These are the activations of a small neural network, seen along a few directions. Each row is one input.
Each table varies a few parts of the input and shows all the possible inputs, shuffled.
Descriptions start from the smaller parts, as in this example, which fits no table here: values(3) and (point or line(11) or (ring(5) and line(6))).
Shared parts are said once, and a part with two or three values counts as separate values.
(in the rows, 128 means zero)

Other details of the inputs shift rows strongly along three fixed directions, in all tables alike. That doesn't count.

Rows:
x1: [114 151  76 168  46  97 100 134  34 126  80 104]
x2: [ 85 129 109 112  83  97 178 179  95  96 121 146]
x3: [128 115 151 172 153 190 110 153 171 147 125 135]
x4: [135 132 121 130 161 125 147 108 148 127 139 134]
x5: [118 106 123 131 141 122 119 165 120 146 134 142]
x6: [106 120 107 121 108 110 178 187 103  93 123 136]
x7: [126 146 129 126 127 157 134 169 146 114 108  95]
x8: [139 123 122 156 166 184 122 128 185 130 124 108]
x9: [133 151 142 144 161 175 138  86 192 121 129 110]
x10: [157 122 161 165 166 185 128 110 158 117 124 141]
x11: [134 114  83 157 133  71  61  46  61 196 131 154]
x12: [154 151 148 129 133 159 126 155 170 101 113 107]
x13: [139 162 133 146 139 157 160 120 170  94 116 104]
x14: [126 113 131 163 157 196 127 126 173 134 120 127]
x15: [105 127  96 108 103  91 173 187  91  86 130 123]
x16: [120 130 135 108  88  88 163 199  82  93 121 158]
x17: [131 122 143 148 163 191 107 144 174 139 130 113]
x18: [107 122 150 148 136 181 114 140 156 147 122 132]
x19: [138  97 127  99 184  45 117 105 143 146 167 173]
x20: [150 141 127 156 160 162 140 108 160 120 129 117]
x21: [118 122 110 125 151 120 126 130 170 132 131 121]
x22: [125  87 136  84 179  92 101 123 145 167 179 184]
x23: [ 97 140  97  88  98  90 175 172 106  91 122 116]
x24: [129 113  64 144 133  56  34  69  97 198 127 121]
x25: [155 126 147 139 151 172 105 140 151 125 131 128]
x26: [115 146 111 109 107  87 191 157  85  79 133 132]
x27: [143 133 142 120 158 111 130 108 157 115 131 134]
x28: [116 137 124 139 129 185 145 142 157 103 122 106]
x29: [134 150  95 192  96 189  49  67 101 165  81  87]
x30: [133 160  92 161  99 124  71  47  62 154 107  98]
x31: [134 121 134 149 155 173 106 152 155 136 132 113]
x32: [139 111  82 163 135  70  60  53  59 195 134 154]
x33: [101 131 137 152 118 187 151 142 154 112 112 125]
x34: [169 144 147 164 160 180 105  93 159 120 112 108]
x35: [115 155 116 100 115 100 191 146 114  85 131 126]
x36: [111 100 113  90 181  65 137  89 135 162 175 171]
x37: [108  88 121  87 185  85 104 134 160 181 171 163]
x38: [111  79 103 101 190  81 118 120 161 170 167 165]
x39: [122 121 148 148 153 198 112 140 172 146 126 126]
x40: [108 128 104 112 135 108 126 127 156 131 133 121]
x41: [140 164 148 123 126 143 147 119 154  85 112 109]
x42: [112 124 146 153 135 179 112 145 159 147 123 136]
x43: [122 148 145 162 123 179 166 122 147 104 120 139]
x44: [121 117 143 103 131 128 120 135 118 138 133 155]
x45: [124 122 139  96 137 124 115 134 122 131 142 142]
x46: [104 139 145 104  92  90 183 152  79  80 120 156]
x47: [150 121 136 113 155 126 113 145 147 134 136 138]
x48: [131 139 128 104 110  81 176 165  78  68 130 136]
x49: [189  97 174 138  47 176 186 134 149 121 150  45]
x50: [129 133 144  95 145 123 113 126 163 134 134 131]
x51: [128 149 132  83 107  89 157 181 126  88 119 124]
x52: [128 139 140 103 144 100 132 100 141 115 132 131]
x53: [118  82 146 100 185  90 126  91 133 158 169 195]
x54: [151 151 153 135 145 165 150 124 155  89 111 111]
x55: [109 119 122 110 139 123 115 151 128 142 144 130]
x56: [112 149 126 128 129 169 145 134 179 103 111  91]
x57: [133 142 151 123 112 171 135 154 131 108 112 131]
x58: [141 159 152 115 126 165 128 144 175 103 113 108]
x59: [118 138 142 103 108 107 182 152  94  79 123 150]
x60: [156 193  86 183  75 127  81  74  76 123  75  63]
x61: [117 141 139 124 147 164 108 132 182 139 121  98]
x62: [ 96  84 102  84 175  71 121 113 144 169 168 162]
x63: [177  60 163 124  61 122 171 120 130 163 169  93]
x64: [126 136 134  89 109 105 160 186 101  87 129 135]
x65: [114 108 110  95 176  52 132  91 151 158 175 171]
x66: [ 91 125 108 120  89  93 179 185  93  95 117 145]
x67: [164  17 169 117 103  79 153 104 153 208 211 150]
x68: [136  88 132  85 187  81 103 127 154 169 166 176]
x69: [150 133 152 146 158 167 126 106 148 109 127 128]
x70: [118 115 155 119 134 141 119 134 138 142 135 165]
x71: [135 141 158 154 120 156 154 132 126  93 108 142]
x72: [140 140 152 114 147 173 110 121 165 131 122 117]
x73: [155 170 111 167  62 154  57 105  54 138  65  90]
x74: [122 136 134 105 103  87 183 161  77  76 118 149]
x75: [168 102 149  88  18  71 213 162 119 107 151  51]
x76: [148 174  95 186  95 161  60  43  78 150  95  84]
x77: [134 131 133  94 137 115 115 136 135 134 135 138]
x78: [103 141 126 109 109 113 197 145  97  88 129 143]
x79: [120  81 126 140 183  83 136 108 138 166 176 203]
x80: [130 137 134 136 150 158 107 142 182 137 119 101]
x81: [ 99 127 118 101  97  95 166 203  86 103 119 133]
x82: [155 119 158 152 157 192 109 139 164 134 124 141]
x83: [138 128 131 142 156 167 109 151 166 139 123 106]
x84: [143 175 106 206  73 162  90  75  71 133  74  97]
x85: [ 89 136 119  82  98  97 161 190  90  99 131 118]
x86: [125 175  72 132  47  62  76 145  37 129  78  68]
x87: [137 122  93 128 123  53  39  42  46 182 135 145]
x88: [123 132 145 129 161 190 110 131 184 144 125 103]
x89: [174  94 155  92  32  97 215 161 120 113 155  56]
x90: [108 130 131 142 126 191 152 140 151 109 112 115]
x91: [115  87 142 110 165  70 125 102 122 156 168 208]
x92: [141 134 164 139 165 189 126  92 164 113 132 125]
x93: [145 141 161 133 166 182 128  90 175 116 124 118]
x94: [123 174  85 150  52  99 118  96  24 118  87 105]
x95: [107 138 121 129 120 170 148 141 139 101 119 102]
x96: [106 108  85 128 112  68  29  80  48 216 125 137]
x97: [117 157 132 119 118 151 131 161 162 111 111  92]
x98: [140 154  82 188  95 164  43  72  85 158  83  72]
x99: [130  78 146 129 184  80 123 110 135 157 169 207]
x100: [ 94 144 125 115  91  93 196 150  84  89 127 152]
x101: [119 119 145 161 140 175 112 151 157 146 119 134]
x102: [120  80 138 105 161  74 107 137 126 171 163 204]
x103: [149 157  78 175  95 102  66  65  44 152 106 100]
x104: [122 152 129  84 105  81 178 151  93  74 122 130]
x105: [133 129 160 143 131 178 111 132 155 136 123 151]
Each input here is: line(5) and (point or (line(4) and ring(5))).
Question: Changing only the line(5) part turns x64 into x68. The same change can be made to x28. Which row results?
Answer: x23
Question: Changing only the line(5) part turns x12 into x16. The same change can be made to x60. Which row results?
Answer: x79
Question: Changing only the line(5) part turns x94 into x76. The same change can be made to x11. Which row results?
Answer: x26
Question: Which other rows does x74 become when the ring(5) part takes its other values? List them by row number.
Answer: x11, x14, x73, x81
Question: Which other rows does x17 become when the line(5) part takes its other values? List them by row number.
Answer: x7, x80, x81, x101

Rows:
x106: [126 184 110 142  99 142 149 117  97  80  89  96]
x107: [125  70 152  82 132 107 204 184 185 126 183 142]
x108: [153 132 126 171  99 206  83 107 148 153 103  59]
x109: [139  77  99 108 126  58  67 110  94 198 158 135]
x110: [123 125 146 156 164 198  83 120 168 161 121 139]
x111: [137 121 147  98 120 102 191 172 146  91 144 117]
x112: [161 163 134 185 120 189 110  54 143 122  95  82]
x113: [ 99 167 132 132  91 166 141 189 110  84  87 114]
x114: [111 136  89 127 169  72  37  55  94 179 124 166]
x115: [162 144 152 181 119 185 132  95 133 109 104 110]
x116: [130 127 152 149 173 183 120  98 162 131 131 154]
x117: [123 165 120 154  88 162 120 168  92 104  84 105]
x118: [146 154 125 145 125 157 105 124 135 125 108  91]
x119: [126 150 141  92  73 103 189 172 111  76 117  91]
x120: [133 151 108 155  66 104 134  96  55 113  98 108]
x121: [131 107 140 126 146 170  94 131 172 164 134 117]
x122: [138 107 160 143 148 186 118 117 166 149 143 128]
x123: [141 170 111 167  80 191  75 149 111 127  67  63]
x124: [129 180 120 151 136 169  92  90 122 115  87 115]
x125: [ 90 155 115 102 152 106 181 166 135  70 123 154]
x126: [147 129  93 156 105  79  62  58  40 164 117 134]
x127: [121  86 177  99 147 136 197 173 178 115 167 159]
x128: [118  53 122 108 158  48 115 103 123 202 187 182]
x129: [107 134 142  75 132 110 188 187 147  87 142 131]
x130: [149  89 177 138 181 166 151  86 195 143 171 173]
x131: [112  95  99 136 199  69  51  79 109 191 151 207]
x132: [168  73 160 141 158 166 109 112 206 180 166 125]
x133: [125  92 119 106 191  77 129  77 144 157 177 174]
x134: [150  77 165 156 167 177 131  98 203 175 172 145]
x135: [167 148 136 173  98 186 106  80 154 141 112  63]
x136: [140  89 110 122 123 102  44  83 111 209 144 118]
x137: [121 183  66 145  96  64  52  85  27 130  77 120]
x138: [112  97 102 102 186  66  43  85 129 210 159 169]
x139: [137  85 153 119 185 135 146 113 209 155 174 137]
x140: [113 118  87 125 159  82  54  90 116 192 138 139]
x141: [135 133  93 115  92  66  60  78  60 172 124 101]
x142: [104 148 115 105  90 124 154 224 114  81  99 107]
x143: [146 152 129 157  69 158 126 142  83 108  97  85]
x144: [154 174 139 138  74 142 156  95 103  84 100  91]
x145: [112 127 129 151 179 165 124 115 156 131 129 164]
x146: [163 134 144 158 176 174 110  70 167 130 133 125]
x147: [117 142  82 128  67  52 121 100  13 124 113 127]
x148: [123  81 174  87 135 112 206 173 167 119 182 168]
x149: [143 135 131 165 165 196  81  86 185 160 123  97]
x150: [148 169 131 155 141 170 126 103 136  98 101 111]
x151: [175 116 154 155 146 168 108  88 184 155 144 102]
x152: [162 125 154 147  83 190 116 121 159 141 117  74]
x153: [137 160 102 120  71  59 113  77  42 120 102 109]
x154: [123 124 164 109 123 130 211 155 137  74 138 150]
x155: [148 157 133 179 132 188 106  97 122 116  96 119]
x156: [ 97 130 132 123 133 151 168 189 143 105 126 143]
x157: [ 92 125 114 105 122 129 146 201 145 110 120 123]
x158: [140  96 140 131 186 154 112  96 195 164 165 126]
x159: [117 122 149 111 128 137 189 200 137  91 137 144]
x160: [122 107  96  77  46   8 150 179  39 127 131 115]
x161: [139 148  82 114  63  44  89 112  29 138 111  89]
x162: [101  94 159  86 161 125 185 187 164 117 166 175]
x163: [134 196 110 153 109 152 121 123  95  81  74 102]
x164: [143 182 126 138  87 148 135  98  89  83  90  87]
x165: [103 157 117 110 148 119 173 150 131  82 120 145]
x166: [ 97 146 114 112 142 126 141 170 149 104 121 123]
x167: [140 109 119 115  99  46 153 111  65 127 149 162]
x168: [120 102 153 151 206 187 104 146 204 152 145 168]
x169: [133 189 105 163  99 165  74 132 108 110  69  73]
x170: [142 134 154 123  64 132 207 187 110  76 125 110]
x171: [149 160 148 121  67 148 167 142 127  88 112  73]
x172: [136 136 142 117  59 146 156 170 121 102 105  75]
x173: [ 96 138 129 138 133 165 145 179 146 107 114 134]
x174: [171 127 157 152 159 160 141  77 176 124 143 131]
x175: [ 82 138 125 110 149 119 192 185 131  70 128 172]
x176: [148  94 136 151 129 164  99 107 173 175 136  97]
x177: [131 147 114 169 114 206  72 130 150 151  88  77]
x178: [ 95  63 113  70 140  21 166 160  94 155 192 189]
x179: [ 96 143 138 103 142 126 180 173 122  79 125 170]
x180: [ 83 132  88  67 119  20 111 160  72 132 134 154]
x181: [136  80 143 120 182 151 108 144 194 169 160 144]
x182: [ 98 116 137 102 124 122 199 198 133  96 144 147]
x183: [125  99 110 118 141  63  85  66  73 174 153 172]
x184: [ 91 172 132 116 108 141 181 187 104  48  95 143]
x185: [138  77 119 125 129  54  93 101  90 191 159 160]
x186: [157 102 165 137 204 150 148  87 205 132 162 158]
x187: [ 93  69 104  63 145  38 146 175 123 162 178 168]
x188: [108 115 140  83 184 111 176 194 181 103 158 162]
x189: [131 121 134 149 153 199  59 119 178 174 114 111]
x190: [104 132 138 115 142 135 204 167 136  76 136 158]
x191: [158 141 142 184 106 184 130  73 132 124 114 107]
x192: [100 154 117 109  85 140 127 196 114  99  91  99]
x193: [143 162 128 130  81 119 188 115 106  76 115 101]
x194: [ 98 101 101  92 165  29 129 140  79 142 157 211]
x195: [131 155  88 132 116  75  55  48  55 162 107 129]
Question: Changing only one part turns x173 into x156. The same change can be made to x125. Which row results?
Answer: x165
Question: Changing only one part turns x191 into x190. The same change can be made to x130. Which row results?
Answer: x116
Question: What do these inputs look like to the network?
Answer: values(3) and ring(5) and line(6)
Question: Which other rows does x108 become when the ring(5) part takes its other values? List them by row number.
Answer: x133, x147, x158, x178
Question: A walk changes only the line(6) part. It starts at x131 and steps to x194. List the rest of the walk in order.
Answer: x155, x126, x115, x167
Question: Which other rows does x127 become when the values(3) part takes its other values? List them by row number.
Answer: x128, x185
Question: A walk changes only the line(6) part. It starts at x152 and steps to x172. List the rest of the walk in order.
Answer: x136, x121, x189, x192

Rows:
x196: [133 149 118 137  98 138 120 127 112 120 106  94]
x197: [132 143 123 146  95 143 122 131 105 122 106 105]
x198: [117 135  99 100  83  44 139 135  51 118 125 134]
x199: [122  99 130 111 144  94 123 130 124 152 152 160]
x200: [143 149 131 160  98 168  98 112 111 131  97  98]
x201: [ 91 117 121 102 173 101 143 163 136 119 142 183]
x202: [125 111 160 118 154 159 174 165 178 107 148 146]
x203: [134 158 149 132 104 167 177 158 136  72 108 106]
x204: [104 176 132 122 131 167 167 184 142  63  97 118]
x205: [137 151 118 142  96 141 111 121 111 124 103  92]
x206: [125 137 100 123  94  90 106 118  84 139 116 108]
x207: [124 151 141 116 101 138 195 172 126  67 117 115]
x208: [143 118 142 142 157 149 104  93 153 150 137 137]
x209: [130 114 129 134 152 129 122 102 147 146 143 140]
x210: [150 126 144 157 155 171  95  84 159 151 128 126]
x211: [118 135 101 113  91  66 135 125  69 122 124 127]
x212: [128 144 119 146  93 145 124 129 106 123 106 103]
x213: [130 118 160 117 160 154 179 151 179 100 148 146]
x214: [133 112 137 117 152 125 117 122 151 145 144 138]
x215: [ 95 130 144  97 188 137 192 180 172  77 145 179]
x216: [145 154 122 155 101 162  98 110 120 130  98  85]
x217: [132 111 129 126 151 127 113 115 152 151 143 132]
x218: [101  79 103  72 134   6 138 146  79 159 174 187]
x219: [125 146 123 125  99 119 157 141 104  98 116 114]
x220: [125 140 108 112  89  87 126 139  83 121 116 112]
x221: [141 115 136 137 156 148  98 104 161 156 138 127]
x222: [121 138 124 126  94 123 152 155 103 106 116 115]
x223: [110  88 113  97 142  57 130 134 108 158 163 169]
x224: [140 116 135 146 158 148 108  92 156 151 139 134]
x225: [137 151 124 135  96 138 116 128 110 118 105  97]
x226: [125 113 166 116 154 167 185 174 184  97 147 145]
x227: [141 116 136 146 158 148 108  93 155 151 138 135]
x228: [136 104 120 125 152 101  75  89 130 180 146 143]
x229: [144 146 119 166  97 158  82  99 102 145  98  97]
x230: [137 111 120 144 156 138  76  81 152 179 139 126]
x231: [133 108 133 148 153 153 104 105 155 160 139 134]
Question: Changing only one part turns x209 into x230. The same change can be made to x219. Which row results?
Answer: x196
Question: What do these inputs look like to the network?
Answer: values(3) and (point or line(11))
Question: Which other rows does x226 become when the line(11) part takes its other values? List them by row number.
Answer: x197, x199, x200, x202, x212, x218, x222, x223, x229, x231
